These are the activations of a small neural network, seen along a few directions. Each row is one input.
Each table varies a few parts of the input and shows all the possible inputs, shuffled.
A made-up example of a description, with smaller parts first: one of 2 separate values, together with either a single point or one of 11 places along a line or (one of 5 places around a ring, together with one of 6 places along a line).
Shared parts are said once, and a part with two or three values counts as separate values.
In the rows, 128 means zero.

Other details of the inputs vary at random and push rows far along two fixed directions, the same in every table; ignore that.

Rows:
r1: [ 76 103 100 132 146 101  49 163 188  34 139 105 123  97  82]
r2: [146 136 154 132 118 139 150 141 124 122 138 108 122  98 134]
r3: [128 132 136 132 140 134 101 134 129  82 143 110 126  87 127]
r4: [ 99 125 126 134 134 109  91 153 173  89 124 107 133 124  79]
r5: [148 156 118 118  99 148 174  58  96 200  92 190  97 217 208]
r6: [150 136 157 138 127 124 120 168 122 100 141  83 140  62 101]
r7: [115  93  89 139 136 132  88 117 134  89 148 139 120 122 150]
r8: [136 140 145 131 113 146 181 120  98 211 119 147 132 162 160]
r9: [107 105 103 141 141 147 113  91 136 105 144 150 120 128 161]
r10: [114 154 194 117 124 122 167 184 158 168 127 110 145  94  82]
r11: [131 128 112 134 117 130 132 110 100 171 120 141 136 149 146]
r12: [146 146 129 124 109 131 136 110  96 154 114 138 117 152 150]
r13: [124 158 181 118 123 112 144 177 150 165 120  96 160  90  61]
r14: [137 120 144 126 131 122 111 165 130  91 144 103 117  82 130]
r15: [163 142 158 128 116 132 149 132 113 151 125 115 129 128 132]
r16: [115 114  96 129 135 139  82  87 137  57 145 142 103 121 158]
r17: [140 116 102 148 118 144 126  87 121 135 136 138 136 142 140]
r18: [113 125 110 141 139 110 101 156 107 129 125 131 140  99 137]
r19: [116 135  95 120 107 143 125  41 154 148 107 194 109 213 139]
r20: [126 100  78 129 129 127  59 103 136  45 144 138  99 124 155]
r21: [132 142 161 124 130 111 114 206 108 114 135  84 135  57 109]
r22: [117 109 113 136 146 117  94 155 121 110 145 116 128  94 120]
r23: [120 105 115 146 131 142 125 123 135 107 148 130 125 103 145]
r24: [148 131 163 133 114 155 204 110 114 214 126 149 128 168 165]
r25: [143 143 185 106 142 109 189 195 137 150 117  75 168 101  55]
r26: [149 159 143 126 119 106 127 152  94 157 110 115 140 112 131]
r27: [139 135 149 143 134 143 150 118 118 166 130 119 155 118 124]
r28: [130 126  86 104 116 145 136  40 140 142 107 189 117 209 134]
r29: [122 137 158 103 129 135 175 139 144 152 127 143 132 131 105]
r30: [ 75  86  73 124 149 106  71 126 183  12 138 127 108 144 112]
r31: [128 128  72 137 115 131 119  56  99 169 105 185 121 198 183]
r32: [127 127 116 136 120 134 137 114 101 168 122 146 130 149 150]
r33: [102 106  94 124 137 107  50 165 127  37 145 111 107  66 136]
r34: [126 156 160 115 106 142 179 104 149 197 110 159 130 175 117]
r35: [111 108 124 131 143 125 117 154 125 124 146 126 117 103 139]
r36: [161 137 148 129 120 122 126 139 116 132 130 104 134 111 120]
r37: [143 164 176 123 128 109 148 201  98 161 117  93 143  74 123]
r38: [106  98  93 107 146 122 114 120 159  61 129 138 123 149 111]
r39: [131 148 184 102 137 128 179 183 141 161 127 109 153  93  75]
r40: [110 114 105 132 123 137 128 117 112 144 131 154 115 143 166]
r41: [124 115 107 131 130 139 133  99 116 154 132 155 110 160 160]
r42: [124 117  95 140 124 166 140  35 124 151 128 180 114 193 183]
r43: [148 142 135 118 118 136 145 109 110 154 124 139 105 155 154]
r44: [148 134 181 139 133 129 166 185 114 177 136  92 158  84 105]
r45: [115 118 114 107 139 124 113 124 148  98 125 142 131 122  94]
r46: [121  99  87 150 132 138  90 103 130  85 146 135 127 113 136]
r47: [165 162 192 121 128 110 157 192 103 172 127  74 144  79  92]
r48: [107 131 125 133 130 108 100 140 169 107 118 108 136 135  79]
r49: [138 137 139 132 134 134 108 122 122  98 138 114 132 101 124]
r50: [116  97  88 147 132 142  95 107 134  83 149 136 123 113 144]
r51: [111 123 100 134 125 129 132 109 109 156 120 167 116 154 180]
r52: [102 110 106 125 149  97  87 150 168  54 126  94 139 127  76]
r53: [133 130 153 108 140 122 171 154 142 129 118 111 150 138  83]
r54: [ 99 109  76 137 139 114  78 129 117  99 131 149 122 116 160]
r55: [134 132 113 125 125 108  77 151 110  93 130 107 129  93 121]
r56: [138 105  80 139 117 143 112  52 120 140 127 168 119 189 169]
r57: [128 111  82 125 133 118  66 102 122  70 136 141  95 131 144]
r58: [106 135 134 128 116 131 150 111 170 145 116 145 115 185 122]
r59: [141 113  79 139 120 130  70  85 130  57 139 131 114 124 139]
r60: [135 135 156 101 127 143 219 116 142 173 107 144 131 188 124]
r61: [157 153 163 115 112 142 187 112 106 195 118 140 104 166 161]
r62: [149 132 120 135 110 150 135  91 121 117 133 139 112 145 153]
r63: [152 170 187 126 126 103 155 202  92 175 111  88 150  73 112]
r64: [133 132 155 145 141 142 147 136 121 154 137 116 152 102 120]
r65: [152 148 150 133 127 134 128 115 116 128 129 114 139 114 121]
r66: [135 149 165 119 118 136 217 113 147 189 103 133 135 212 117]
r67: [ 98 107 109 126 151 101  91 154 169  50 127  99 134 125  80]
r68: [142 139 169 133 140 118 149 190 109 178 135  86 154  80  97]
Each input here is: one of 4 places along a line, together with either one of 5 places around a ring or (one of 2 separate values, together with one of 6 places along a line).
The inputs of r19 and r10 match in every part but the place on the line of 4. If r18 is changed in the same way as r19 into r10, which row does it become?
> r51
The inputs of r20 and r15 match in every part but the place on the line of 4. If r66 is changed in the same way as r20 into r15, which row does it become?
> r67
Change only the choice among 2 separate values in r41. List by row number the other rows that result.
> r43
A walk changes only the place on the line of 6. It starts at r26 and steps to r55. List the rest of the walk in order.
> r47, r36, r59, r65
A walk changes only the place on the ring of 5. It starts at r39 and steps to r34. List the rest of the walk in order.
> r1, r66, r38
Change only the place on the line of 6 in r2. List by row number the other rows that result.
> r5, r14, r16, r33, r61

Rows:
r69: [146 135 142 128 119 140 160 119 110 165 128 137 117 140 155]
r70: [127 108 112 137 143 116  79 159 123  64 151 100 124  70 125]
r71: [107 103  94 139 140 123  85 129 121 102 140 136 126 110 145]
r72: [147 138 133 132 120 124 127 128 112 140 122 123 130 126 137]
r73: [153 137 118 128 110 146 150  77 102 157 119 151 111 179 168]
r74: [123 114  86 121 125 132 107  67 152 101 122 157 112 191 126]
r75: [110 117 133 122 150 112  87 167 164  62 144  94 138  77  72]
r76: [113 127 133 123 125 127 141 135 154 123 123 128 127 142 112]
r77: [ 95 116 123 126 146 108 100 159 163  89 131 112 134 114  92]
r78: [101 106  93 119 134 119  97 124 157  70 131 138 120 130 115]
r79: [125 134 125 113 124 134 169  92 137 169 108 162 128 196 129]
r80: [161 150 183 138 117 141 192 151  97 212 126 108 151 120 129]
r81: [123 120 117 126 131 121  97 147 119  95 139 118 115  96 135]
r82: [144 150 167 126 120 121 149 168 112 167 122 110 138  98 123]
r83: [160 165 194 136 117 145 202 147  98 224 121 111 154 113 125]
r84: [142 140 162 129 132 127 134 166 112 124 138  94 134  76 118]
r85: [117 120 129 129 136 116 109 145 158  91 131 106 133 120  90]
r86: [115 128 121 135 136 113 100 160 116 122 128 119 137  93 125]
r87: [138 122 122 135 126 146 130 101 118 130 137 142 121 132 158]
r88: [114 128 122 117 133 124 135 115 150 137 118 143 128 167 110]
r89: [110 126 105 124 119 137 152  74 148 147 109 170 116 212 147]
r90: [139 148 157 123 116 148 183  91 147 176 113 142 129 186 121]
r91: [128 120 101 122 119 136 141  76 142 120 116 156 120 189 136]
r92: [122 126 102 125 127 123 104 112 116 116 124 144 115 143 153]
r93: [126 126 117 137 132 124  90 134 120  97 136 121 130  91 128]
r94: [132 129 106 123 116 131 113 101 116 122 125 148 107 149 157]
r95: [141 129 111 139 116 140 134  88 107 158 124 147 126 156 154]
r96: [126 125 110 135 120 135 121 107 115 147 128 147 122 135 151]
r97: [167 153 192 135 119 141 201 161  99 211 127 103 149 114 129]
r98: [122 143 167 118 133 120 181 168 137 165 115 113 151 128  97]
r99: [127 130  99 128 118 130 120  85 114 147 113 166 114 173 168]
r100: [132 141 147 125 118 145 175  97 147 155 115 140 129 175 126]
r101: [100 110 120 118 147 104  77 175 166  60 143 100 131  79  74]
r102: [138 143 149 119 119 145 185 100 138 162 114 142 133 171 124]
r103: [104  97  82 136 144 120  71 129 128  75 144 137 117 106 149]
r104: [135 145 166 126 133 121 154 178 105 161 127 101 139  95 122]
r105: [116 122 104 137 131 128 113 117 114 141 127 144 129 130 147]
r106: [143 134 161 133 137 129 137 164 115 124 143  97 135  75 123]
r107: [127 132 126 132 124 123 112 144 115 132 128 126 129 105 132]
r108: [131 139 163 128 127 124 163 157 146 140 122 101 145 126  94]
r109: [139 138 178 134 129 128 158 190 110 174 137  95 149  72 114]
r110: [134 122  84 128 118 140  96  60 120  97 127 164 100 166 172]
r111: [147 135 123 129 118 129 124 111 110 130 125 129 121 141 145]
r112: [134 124 134 139 130 139 126 127 115 132 140 123 134 105 139]
r113: [124 117  91 132 129 124  72 101 128  75 133 142 114 118 149]
r114: [107 117 115 123 130 122 110 124 163  99 129 132 119 143 108]
r115: [119 118 101 112 123 133 130  88 147 120 120 161 115 177 128]
r116: [136 131 161 132 132 127 145 179 116 149 139 103 138  78 124]
r117: [117 110  83 117 129 137 106  63 153  84 126 165 112 176 133]
r118: [128 127 145 119 139 114 130 163 144 108 130 100 145 104  81]
r119: [132 130 134 138 134 112  96 173 115 105 136  95 142  68 109]
r120: [112 110 111 133 148 113  87 161 124  82 144 113 123  81 132]
Describe the family of inputs behind these rows.
> one of 4 places along a line, together with either one of 5 places around a ring or one of 8 places around a ring
The inputs of r83 and r96 match in every part but the place on the line of 4. If r112 is changed in the same way as r83 into r96, which row does it become?
> r109
List by row number the other rows that have the place on the line of 4 in common with r95.
> r70, r72, r73, r74, r80, r85, r91, r97, r108, r111, r118, r119

Rows:
r121: [140 127 146 130 127 142 143 153  96 147 148 108 142  67 125]
r122: [131 145 149 112 103 141 184 103 139 177 113 153 106 190 146]
r123: [143 152 181 131 130 133 151 153 147 129 125  91 155  96  84]
r124: [152 146 172 111 141 122 142 175 103 159 138 111 138  69 122]
r125: [137 146 133 126 116 136 139  83 146 125 113 139 124 158 120]
r126: [131 133 155 133 134 134 121 156 113 124 148 101 107  84 146]
r127: [120 137 135 113 137 104 134 174 124 113 115 103 137 112 106]
r128: [142 130 128 135 126 126  92 132  99 138 140 112 114 106 136]
r129: [137 143 162 151 121 122 130 184 118 128 132  90 162  51 110]
r130: [134 138 172 103 135 120 149 192 135 130 135  97 147  69  71]
r131: [133 139 133 101 118 137 161 113 128 159 120 154 126 153 120]
r132: [164 147 164 115 114 137 192 136 101 208 118 144 146 125 146]
r133: [116 126 168 140 141 138 173 161 141 169 137 112 141 121 127]
r134: [131 148 152 124 131 126 189 137 110 186 103 129 142 164 133]
r135: [114 124 113 110 128 132 139 108 127 147 119 163 123 149 131]
r136: [118 137 136 146 132 144 152  91 135 165 114 143 146 158 139]
r137: [135 147 125 131 133 122  85 115 120 105 130 134 119 108 149]
r138: [139 155 181 151 123 132 138 180 102 144 137  78 157  47 107]
r139: [152 147 157 128 133 126 150 143  82 151 128 101 126 112 143]
r140: [130 119 119 117 143 132  92 134 104 103 152 120 119  72 137]
r141: [162 142 165 130 111 139 176 120 130 190 124 118 139 167 104]
r142: [148 165 169 136 124 139 136 132 101 159 129 111 132  98 136]
r143: [103  96  96 126 136 118  74 127 169  32 147 122  98 112 118]
r144: [130 132 115 118 109 122 122 110 133 149 116 141 117 171 119]
r145: [127 128 128 138 116 134 158  94 119 204 113 155 132 193 142]
r146: [131 114 105 151 124 129  82 139 105 113 147 108 125  91 130]
r147: [144 123 150 131 122 152 176  99 153 149 138 129 121 170 136]
r148: [105 136 179 130 141 116 153 211 142 145 135  91 140  76  99]
r149: [143 129 151 126 117 152 174 106 151 147 131 134 115 172 133]
r150: [145 169 171 117 106 141 177 110 135 176 103 133 139 160 115]
r151: [153 131 149 115 125 151 176 105 132 157 131 143 135 151 112]
r152: [108 124 103 122 114 138 140  84 144 143 117 172  96 193 165]
r153: [139 124 124 134 113 135 141 112 127 142 124 155 108 148 177]
r154: [115 113 132 130 153 137 142 143 132 146 138 132 150 107 115]
r155: [129 130 122 113 104 147 158  76 146 144 118 163  96 202 154]
r156: [115 123 149 121 140 131 159 149 122 169 130 133 150 114 114]
r157: [ 97 102  74 106 136 120  75 112 143  69 133 159 112 123 124]
r158: [120 110 128 149 126 125 110 182 131  94 147  99 129  61 135]
r159: [ 86  90  62 134 125 143  97  52 150 100 131 188  93 203 186]
r160: [130 121 110 120 136 113 118 122 136  74 128 118 123 140 113]
r161: [152 124  98 135 104 133 122  81 110 168 111 167 115 182 172]
r162: [ 90 110 112 120 137 107  81 169 158  60 140 116 109  93 113]
r163: [137 128 134 145 110 157 154 108 107 155 139 135 110 137 170]
r164: [164 159 180 119 136 115 165 171  89 169 119  99 138 109 137]
r165: [132 114  98 110 125 139 125  77 142 107 131 162 112 158 125]
r166: [107 109  59 124 117 118  69  82 142  98 122 165 100 180 140]
r167: [ 80  92  72 122 160 111  52 149 148  46 149 137 126  75 109]
r168: [124 122 102 113 132 116 110 123 134  75 121 126 120 148 120]
r169: [117 161 176 122 130 110 135 190 140 131 117  91 154  73  82]
r170: [133 115  96 131 138 108  47 136 118  88 143 127 110 103 138]
r171: [139 109 125 140 132 125 110 123 147 113 142 108 135 131  98]
r172: [150 147 116 137 104 140 138  67 118 159 104 176 123 175 178]
r173: [118 154 159 120 130 111 119 173 147 108 122  95 147  79  82]
r174: [137 116 115 149 115 120 105 155 113 132 136 109 139  94 127]
r175: [133 115 116 131 141 101  94 176 114  76 129 105 141  80 134]
r176: [ 95 135 132 137 145 112  92 167 147  93 126 108 148  76  99]
r177: [131 137 141 132 130 135 189 110 109 189 105 147 141 187 148]
r178: [165 150 175 123 124 137 207 130 118 172 115 110 146 164 112]
r179: [118 114 110 127 141 118  67 140 133  70 149 126  95  94 158]
r180: [118 157 138 127 118 132 148 107 133 162 103 145 133 155 131]
r181: [145 132 140 141 124 134 151 139  85 142 131 102 137 110 143]
r182: [100 108  81 135 134 113  76 117 140 109 128 145 119 145 127]
r183: [111 127 129 130 135  99  99 183 135 126 130 103 136  95  90]
r184: [129 102  59 141 118 131 100  81 107  85 123 154 118 158 180]
r185: [ 90 120 118 143 148 116  81 147 148  81 133 119 148  89 110]
r186: [112 104  89 148 135 130 105  90 136 141 131 152 126 171 139]
r187: [110 122  94 121 137 113 113 123 125  98 113 141 121 153 134]
r188: [149 144 174 124 123 113 148 180 136 155 129  83 145 102  72]
r189: [157 133 129 129 104 158 189  91  98 201 119 162 135 152 165]
r190: [117  88  84 133 158 110  67 129 151  13 151 101 130 104 106]
r191: [134 103 120 121 144 138 124 114 146  95 150 126 136 112 103]
r192: [119 121 131 140 153 124 150 147 124 136 125 112 149 129 125]
r193: [104 103  42 113 128 116  69  69 138  40 119 167  97 187 153]
r194: [133 122  94 139 124 153 118  32 155 102 125 163 121 193 146]
r195: [122 114 100 121 119 115  83 120 145  97 127 129 115 144 107]
Describe the family of inputs behind these rows.
> one of 5 separate values, together with either one of 5 places around a ring or one of 10 places along a line
The inputs of r183 and r152 match in every part but the choice among 5 separate values. If r128 is changed in the same way as r183 into r152, which row does it become?
> r126
The inputs of r121 and r181 match in every part but the choice among 5 separate values. If r189 is changed in the same way as r121 into r181, which row does it become?
> r184
A walk changes only the place on the ring of 5. It starts at r146 and steps to r174. List the rest of the walk in order.
> r161, r170, r128
Change only the choice among 5 separate values in r167. List by row number the other rows that result.
> r134, r148, r176, r182
Change only the choice among 5 separate values in r136. List by row number the other rows that result.
> r133, r154, r186, r192
Change only the place on the ring of 5 in r126. List by row number the other rows that result.
> r153, r158, r163, r179
